Each row has a name. Each question is about the rows just above it.

(28): [ 18.4  14.9   3.2   1.0 -22.4   2.6 -59.9 -59.9 -44.6  38.6]
(115): [-55.0   6.8 -13.7  38.1 -15.7  -6.2 -34.6 -59.9  20.8 -12.9]
(9): [-33.0  -1.7  -7.9  -6.7  -4.7  15.1  -9.2 -59.9  34.5  21.3]
(80): [ 53.9  31.6  24.8  22.4  14.4 -63.3  22.0 -59.9 -84.6  -8.8]
(156): [-61.7 -23.6  34.5  -6.7  12.6  -4.7 -59.9  -9.2  -7.9   8.2]
(40): [-23.7 -10.7  -7.9  17.8  -5.3 -33.1 -16.0 -59.9  11.7 -36.0]
(7): [  9.9 -22.4   0.4 -15.9   0.8  27.1  12.5 -59.9  22.4   1.8]
(41): [ 25.8  -1.6  -3.6 -50.7   2.9  51.2  24.9 -59.9  28.6  18.2]
(93): [  6.5   1.0  -4.1  29.0  -2.7 -12.5  -3.0 -59.9  -5.4 -33.2]
(53): [ 44.2  -4.8   5.1  23.2   0.5 -15.8  15.3 -59.9 -35.1 -45.3]
(150): [ 81.0   1.1  16.0 -20.0  17.0  -6.8  45.9 -59.9 -57.6  -5.4]
(125): [ -6.2  18.4  14.9   3.2   1.0 -22.4   2.5 -59.9 -12.6  11.4]
Right after [-1.7] comes
[-7.9]
The next entry after [ 18.4  14.9   3.2   1.0 -22.4   2.5 -59.9]:
[-12.6]
The entry that follows [9.9]:
[-22.4]
Right after [12.5] comes
[-59.9]
Give the next entry after [ -7.9  -6.7  -4.7  15.1  -9.2 -59.9  34.5].
[21.3]
What is the next entry after [-33.1 -16.0 -59.9]?
[11.7]

